These are the activations of a small neural network, seen along a few directions. Each row is one input.
Each table varies a few parts of the input and shows all the possible inputs, shuffled.
Descriptions start from the smaller parts, as in this example, which fits no table here: one of 5 places around a ring, together with either a single point or one of 11 places around a ring or (one of 2 separate values, together with one of 6 places along a line).
Shared parts are said once, and a part with two or three values counts as separate values.
(in the rows, 128 means zero)

Other details of the inputs shift rows strongly along two fixed directions, in all tables alike. That doesn't count.

A family of inputs:
x1: [120 116 150 161 117 130 133 163 138 150 124 123 130]
x2: [137 148 159  82  74  75  90 115 171  63 142  98 148]
x3: [104 130 157 168 113 134 165 170 135 145 142 117 114]
x4: [121 135 117 123 147 114 131 102 132 162 101 143 126]
x5: [125 118 119 117 164 118 108  88 135 162  92 144 132]
x6: [157  92 111 131 146 147  79 130 117 135 109 139 151]
x7: [103 149 132 141 127 157 194 141 106 116 166 121  93]
x8: [135 110 134 145 126 119 101 142 140 155 104 133 146]
x9: [127 123 114 116 159 114 111  89 134 163  89 146 133]
x10: [124 128 140 159 107 121 136 164 136 153 121 128 133]
x11: [112 147 165  65 116  90 114  71 167  62 145  97 121]
x12: [161 103 101 129 136 138  83 132 115 138 106 143 154]
x13: [143 116 115 131 134 107  90 122 139 161  90 143 152]
x14: [133 145 140  63 112 111 108  84 142  41 162 102 126]
x15: [138 115 118 126 145 111  96 112 138 161  91 143 146]
x16: [112 136 142 152 118 159 178 163 111 112 169 115 103]
x17: [ 97 141 162 159 112 132 179 161 137 133 152 112 105]
x18: [141 127 115 152 110 145 137 167 109 133 137 133 132]
x19: [130 113 131 141 133 118 106 133 139 155 105 134 141]
x20: [110 139 133 144 131 122 157 134 131 156 122 132 116]
x21: [108 159 123 139 119 150 196 143 104 119 164 125  95]
x22: [131 130 115 144 129 149 148 147 107 133 139 134 121]
x23: [116 132 143 157 110 158 171 172 112 110 168 114 108]
x24: [128 145 153  59 107 112 113  85 147  27 173  92 121]
x25: [118 151 127 150 105 147 182 165 108 116 165 122 107]
x26: [159  98 106 130 141 142  81 131 116 136 108 141 153]
x27: [120 138 111 133 143 152 163 124 104 135 138 137 109]
x28: [ 97 160 145 150 107 120 190 152 132 139 148 120 102]
x29: [127 117 130 136 141 119 113 123 137 156 105 136 136]
x30: [150 118 102 133 131 138 109 136 111 136 119 141 142]
x31: [137 154 131  61 104 104 110  86 140  45 159 106 129]
x32: [127 108 125 122 163 120 101  99 139 159  93 140 136]
x33: [136 150 135  62 107 107 110  85 141  43 159 104 128]
x34: [129 114 120 122 158 116 102  99 137 161  92 142 138]
x35: [150 105 102 121 156 143  94 113 113 138 110 144 142]
x36: [131 127 121 134 133 112 116 125 136 159 103 140 138]
x37: [154 101 104 127 148 142  87 122 114 137 109 143 148]
x38: [148 114 106 134 135 141 108 135 112 135 119 140 141]
x39: [109 141 147 166 103 125 168 171 132 148 139 122 117]
x40: [116 127 121 135 153 160 160 123 106 132 141 132 106]
Each input here is: one of 2 separate values, together with one of 4 places along a line, together with one of 5 places along a line.
The inputs of x39 and x20 match in every part but the place on the line of 5. If x13 is changed in the same way as x39 into x20, which row does it become? -> x28
Change only the place on the line of 4 in x5. List by row number the other rows that result. -> x4, x9, x11
Change only the choice among 2 separate values in x4. List by row number the other rows that result. -> x21
Change only the choice among 2 separate values in x26. List by row number the other rows that result. -> x8
Change only the place on the line of 5 in x12. List by row number the other rows that result. -> x22, x27, x33, x38

A family of inputs:
x41: [124 126 123 170 125 139 150 168 118 169 122 138 126]
x42: [112 158 148 117  98 132 171 138 127  79 175 105 105]
x43: [115 145 130 126 123 145 168 131 115 108 157 121 105]
x44: [127 138 121 123 128 143 149 129 112 108 151 125 116]
x45: [133 114 148 150 104 157 133 175 119  95 164 109 127]
x46: [103 144 146 132 124 129 167 130 132 120 149 117 106]
x47: [113 127 118 157 151 154 167 140 107 163 128 141 109]
x48: [115 143 151 146  94 114 150 159 142 126 141 115 124]
x49: [104 156 166 129  86 111 163 146 147  93 163 101 112]
x50: [153  95  84 165 165 149 101 144 102 205  78 168 150]
x51: [118 145 124 124 127 150 169 130 108 102 162 122 104]
x52: [133  96  94 158 186 149 115 117 109 212  73 166 135]
x53: [142  96  78 151 192 164 117 116  92 199  84 170 133]
x54: [149 117 137  87 119  79  55  92 167 115  93 123 163]
x55: [159  65  96 179 173 179  87 164  95 190  92 159 152]
x56: [163 117 115  80 122 101  55  92 144  96 108 128 162]
x57: [151 116 122  79 135  99  60  80 148 100 107 127 155]
x58: [108 127 135 166 142 136 162 148 126 177 117 137 115]
x59: [114 143 143 139 106 127 156 148 130 117 148 118 117]
x60: [139  95 106 173 162 127 101 144 126 223  64 163 151]
x61: [113 138 143 131 124 123 147 129 136 125 138 120 118]
x62: [120 143 144 143  96 122 150 159 134 120 146 117 123]
x63: [109 142 151 142 108 119 156 147 138 123 145 116 117]
x64: [130 133 118 140 121 144 147 145 111 125 141 130 122]
x65: [112 137 152 138 111 111 141 139 146 133 129 119 124]
x66: [143 108  98 149 154 146 113 133 107 173  98 154 139]
x67: [122 151 136 111 106 135 157 129 121  78 169 111 111]
x68: [160 117 108  75 137 111  61  80 133  89 115 130 154]
x69: [125 139 118 119 131 148 154 122 109 106 150 126 111]
x70: [154 118 112  70 145 112  67  72 136  92 114 129 149]
x71: [118 138 135 128 126 131 147 129 127 119 143 122 117]
x72: [161 130 123  65 104  98  64  90 146  61 131 114 156]
x73: [128 143 129 138 101 135 153 158 119 108 156 120 121]
x74: [101 145 152 134 120 123 167 131 139 126 142 116 107]
x75: [122 109 115 146 170 134 124 115 125 187  90 150 128]
x76: [108 144 149 137 114 125 161 139 135 122 146 116 112]
x77: [141 132 132  57 129 100  79  63 150  66 129 114 139]
x78: [114 143 151 145  97 114 151 158 142 126 143 115 123]
x79: [109 127 135 166 139 136 161 149 126 177 116 137 116]
x80: [156 117 114  76 136 106  61  81 140  94 112 129 155]
x81: [142 117 136  83 132  84  60  80 164 112  97 124 156]
x82: [113 144 141 134 115 133 162 139 126 116 151 118 111]
The inputs of x77 and x47 match in every part but one. If x54 is changed in the same way as x77 into x47, which row does it become? -> x60
The inputs of x50 and x56 match in every part but one. If x46 is changed in the same way as x50 into x56, which row does it become? -> x52
What is each input in this table made of? -> one of 2 separate values, together with either a single point or (one of 4 places along a line, together with one of 5 places along a line)
Change only the place on the line of 4 in x54. List by row number the other rows that result. -> x65, x74, x79
Start at x44 and move only the place on the line of 5, one step at a time. The first step leads to x70. Which rows follow, in order? -> x71, x61, x58
Start at x48 and move only the place on the line of 4, one step at a time. The first step leads to x49. Which rows follow, in order? -> x76, x52

A family of inputs:
x83: [158 145 129  26 101  73  53  63 159  23 144 103 156]
x84: [124 154 126 138  97 133 163 160 113 103 167 121 117]
x85: [134  98 113 142 175 143 107 121 120 169 104 149 135]
x86: [106 149 168 147  82 114 163 157 150 130 135 110 118]
x87: [127  98 115 137 179 137 104 109 122 165 101 146 133]
x88: [ 96 150 153 139 110 143 187 134 126 120 151 114  96]
x89: [143 118  91 137 161 132 115 122 109 170 100 156 138]
x90: [152  92 103 146 157 149  89 136 109 154 107 148 149]
x91: [138 119 111 141 140  99  97 128 140 182  85 149 153]
x92: [135  98 130 150 148 110  85 135 146 177  88 141 151]
x93: [105 161 135 138 115 128 185 147 122 118 164 119 102]
x94: [108 138 151 149 117 141 172 160 124 110 168 111 107]
x95: [115 133 146 142 111 141 158 163 124 100 167 110 114]
x96: [112 148 148 142 100 147 182 148 122 116 153 113 103]
x97: [155 103  99 140 141 156 100 125 107 161  92 151 144]
x98: [160 133 143  25  92  89  49  53 166  20 132  96 153]
x99: [106 149 151 136 106 144 181 139 127 117 152 113  99]
x100: [130 120  95 128 171 125 114 101 116 169  97 154 134]
The inputs of x92 and x86 match in every part but one. If x90 is changed in the same way as x92 into x86, which row does it become? -> x97
What is each input in this table made of? -> one of 3 separate values, together with either a single point or one of 5 places along a line
Change only the choice among 3 separate values in x95. List by row number the other rows that result. -> x83, x98
